A small network was trained on made-up records. Each row is its average activation on records with the value named, seen along a few directions.
Values that are neighbours, or in one group, have similar rows; names and order tell nothing.
(in the rows, 500 means zero)
Strong random noise was added to every row along 17 fixed directions; ignore it. To show where, here is one row again and again, with new noise each time:
699	394	507	283	419	625	438	419	377	596	566	310	297	574	598	446	639	303	677	433	497	465	528	432	476	535	435
482	733	532	774	568	322	578	290	344	339	710	645	879	307	651	554	524	368	481	330	481	405	592	355	408	573	605
467	339	356	354	548	413	650	734	428	458	471	378	331	575	473	745	661	395	449	478	355	436	712	394	667	467	392
517	484	511	427	353	506	605	239	404	362	464	554	424	419	597	295	572	462	363	588	451	473	559	451	445	662	435
483	581	711	345	442	611	509	599	456	395	400	527	483	448	341	347	563	572	742	332	604	318	442	498	565	491	264
380	475	358	641	519	548	383	696	422	589	377	344	768	584	432	562	556	374	716	103	562	463	742	552	365	498	404
610	571	528	425	345	463	493	433	620	531	495	599	455	447	589	279	462	424	490	486	439	270	395	514	270	730	636
390	552	817	353	408	212	441	753	591	535	397	541	304	494	657	437	323	513	152	787	306	442	504	521	414	405	228
436	481	507	468	464	641	297	357	464	532	442	315	565	747	556	342	580	385	640	586	428	468	497	624	639	475	377
444	334	482	688	452	506	564	363	743	610	439	554	359	664	414	426	396	485	300	524	311	506	360	572	326	551	418
645	421	509	563	402	526	565	377	609	473	378	490	543	474	433	520	561	383	583	263	453	380	222	533	264	675	517
533	469	495	358	398	580	533	544	403	409	221	444	511	461	515	326	634	423	729	345	685	497	388	593	516	513	331
657	609	548	637	419	446	517	523	474	587	600	320	539	498	483	595	565	559	568	287	500	619	566	559	177	460	616
545	612	588	393	605	509	326	513	367	208	388	378	497	634	655	434	557	518	643	354	524	489	512	679	543	606	571
354	434	636	471	202	297	373	605	543	518	419	448	798	405	683	562	551	380	374	495	425	401	467	530	253	538	263
496	808	645	652	600	438	504	366	470	485	601	602	489	448	768	576	197	529	440	650	387	611	370	479	653	239	555
505	455	636	542	414	231	504	732	447	414	493	487	697	348	501	779	565	492	247	414	367	508	711	351	250	605	372
396	619	417	462	307	562	714	586	569	564	655	664	364	477	479	201	515	704	626	478	538	370	656	455	528	432	492
419	556	360	775	484	618	457	540	524	457	432	317	667	736	443	614	503	645	680	170	336	573	616	630	426	459	537


E, 12 values:
e7: 440	599	451	633	357	312	564	467	509	516	645	462	737	370	573	545	611	518	552	157	554	292	463	592	114	553	688
e9: 460	375	378	454	449	518	680	346	467	523	437	384	285	427	506	562	550	358	493	414	380	433	393	514	475	417	412
e5: 582	526	573	613	353	599	341	368	661	759	414	482	744	515	425	416	503	435	498	756	477	633	172	536	492	470	457
e2: 530	512	572	597	507	460	574	520	479	400	611	563	460	514	459	560	531	659	475	522	320	520	555	241	601	449	420
e1: 409	529	273	513	524	729	537	328	436	652	366	236	483	421	329	626	479	422	701	352	638	468	420	649	537	303	542
e8: 498	486	567	409	621	523	304	510	330	566	340	583	539	279	519	488	288	394	427	454	646	515	638	401	331	640	492
e6: 729	324	498	578	417	594	596	404	491	754	421	427	590	296	381	838	531	346	559	483	666	784	208	376	440	317	363
e10: 760	444	476	541	532	444	669	587	440	364	395	564	387	530	475	350	605	577	569	361	453	608	460	298	478	668	479
e4: 698	712	645	290	823	463	614	575	367	335	303	530	332	368	290	472	519	358	624	447	609	194	234	457	714	617	542
e12: 437	614	558	185	350	557	237	520	432	342	501	500	678	475	932	404	380	490	711	553	536	324	336	560	649	540	568
e3: 568	444	549	316	242	752	208	418	634	645	344	486	495	424	600	338	215	593	589	524	511	478	293	555	299	587	542
e11: 454	437	448	674	285	502	847	467	427	483	286	369	701	413	300	495	771	493	648	388	422	460	357	423	502	430	206
A value of E combines one of 2 hidden first parts with one of 6 second parts; all combinations occur once.
- Changing only the second part turns e6 into e4. e7 has the same second part as e6; what does that change turn e7 into? => e1
- Changing only the second part turns e9 into e2. e5 has the same second part as e9; what does that change turn e5 into? => e10

Z, 18 values:
z13: 334	565	493	327	568	253	514	573	508	341	607	521	423	546	797	530	505	363	413	610	440	254	512	561	650	493	571
z4: 579	563	433	458	469	453	594	464	568	441	378	569	400	565	591	234	517	458	584	623	405	371	277	513	574	586	593
z6: 500	604	430	341	262	646	555	504	542	542	502	523	573	322	434	577	477	649	534	662	412	386	495	414	630	541	627
z5: 640	527	498	500	425	559	493	509	509	506	452	477	583	519	398	341	666	538	649	492	574	489	424	556	470	584	545
z16: 496	446	411	548	541	521	691	566	547	532	384	452	501	505	153	569	615	508	502	446	492	455	489	476	518	543	436
z8: 519	495	532	602	454	530	583	449	532	564	454	387	319	625	425	456	431	591	390	440	351	575	603	526	329	507	443
z17: 411	627	377	564	516	506	469	597	525	698	422	445	393	570	468	323	344	540	482	486	477	497	696	582	360	421	599
z15: 538	514	680	532	544	451	416	568	494	519	714	544	462	546	645	574	432	504	495	455	405	508	485	383	505	439	399
z14: 632	479	319	612	461	469	452	545	589	689	616	532	489	640	669	495	448	469	428	715	290	602	558	394	537	464	638
z2: 483	427	310	485	604	559	617	432	385	397	441	537	384	499	484	590	534	522	438	581	446	605	636	414	748	471	545
z18: 603	570	458	422	349	441	472	567	579	357	624	516	602	530	684	545	624	655	546	626	449	535	447	569	556	571	741
z1: 411	503	431	483	362	863	531	129	537	680	646	382	419	528	314	530	448	527	595	506	447	390	536	534	581	460	519
z9: 664	574	551	426	415	388	386	523	484	536	371	366	556	607	610	331	617	305	545	612	299	341	460	492	450	614	477
z11: 582	462	501	493	487	661	396	396	500	565	285	536	478	398	360	432	344	567	363	603	588	661	563	491	395	595	486
z10: 595	416	364	406	403	465	519	559	523	783	641	281	556	549	429	531	785	374	616	724	615	560	477	542	525	405	630
z3: 450	485	475	500	435	527	625	299	413	531	658	440	272	534	634	418	561	561	445	636	468	668	555	522	589	319	458
z12: 477	521	421	617	530	512	519	613	498	491	560	625	687	497	484	533	468	582	568	487	516	559	548	359	612	447	480
z7: 374	416	437	568	713	559	448	383	567	452	643	669	462	583	548	512	363	450	472	472	589	474	515	524	620	481	567
A value of Z combines one of 6 hidden first parts with one of 3 second parts; all combinations occur once.
- Changing only the second part turns z10 into z16. z6 has the same second part as z10; what does that change turn z6 into? => z15
- Changing only the second part turns z4 into z13. z17 has the same second part as z4; what does that change turn z17 into? => z7
- Changing only the second part turns z18 into z5. z9 has the same second part as z18; what does that change turn z9 into? => z14

N, 18 values:
n5: 531	498	598	548	483	627	108	475	505	413	630	658	683	531	722	611	201	743	303	745	344	738	720	339	592	555	519
n17: 523	200	219	373	643	218	115	500	356	431	390	388	732	570	877	645	607	99	107	781	509	657	822	528	411	820	757
n9: 578	470	606	418	310	743	301	584	589	474	611	496	664	592	523	641	552	680	829	373	417	441	367	472	652	459	444
n6: 351	458	547	443	731	322	320	885	494	295	361	549	457	559	519	646	404	682	311	556	552	654	686	635	571	451	542
n16: 601	346	747	313	299	386	350	511	541	767	543	212	347	543	501	481	668	245	384	571	318	318	401	506	202	532	241
n12: 333	678	464	535	478	396	549	378	194	269	549	314	715	320	524	798	601	560	385	442	340	495	817	472	498	489	583
n2: 518	408	317	653	760	475	299	440	343	477	49	355	818	515	512	660	406	149	382	464	499	650	536	515	459	687	571
n18: 177	443	326	210	188	590	394	539	621	453	844	517	639	487	623	391	642	736	587	563	819	370	652	756	455	585	716
n4: 338	292	476	688	547	460	651	618	527	464	374	426	697	437	160	727	684	510	469	190	714	620	504	639	351	513	349
n1: 590	470	514	340	281	859	300	355	408	598	369	574	552	442	864	396	310	410	795	598	504	621	176	327	797	395	258
n7: 433	413	560	414	390	373	548	566	602	154	574	517	468	487	541	667	587	757	420	247	570	448	436	664	241	682	585
n15: 199	455	403	479	236	439	563	489	580	241	471	591	715	521	500	356	736	638	448	547	377	238	583	576	567	634	375
n8: 215	207	228	517	614	850	560	427	597	660	565	511	200	774	445	459	383	549	594	440	707	716	593	627	789	287	385
n3: 431	448	538	422	449	383	672	557	312	366	323	596	726	248	510	566	588	310	447	497	617	492	580	300	636	485	156
n11: 266	546	565	602	547	613	508	523	486	330	501	561	600	485	246	465	411	840	542	217	643	485	694	568	419	493	437
n10: 519	587	509	507	892	617	167	329	281	761	300	426	690	399	444	534	267	13	514	707	631	497	529	412	738	502	515
n14: 560	469	505	513	584	342	567	375	435	506	836	609	744	349	392	639	804	375	273	959	556	557	644	332	736	552	642
n13: 676	528	644	415	236	332	781	628	553	439	373	418	221	327	585	736	472	632	376	310	340	498	379	484	185	445	425
A value of N combines one of 6 hidden first parts with one of 3 second parts; all combinations occur once.
- Changing only the second part turns n12 into n14. n11 has the same second part as n12; what does that change turn n11 into? => n3
- Changing only the second part turns n8 into n18. n13 has the same second part as n8; what does that change turn n13 into? => n5
- Changing only the second part turns n10 into n1. n6 has the same second part as n10; what does that change turn n6 into? => n15
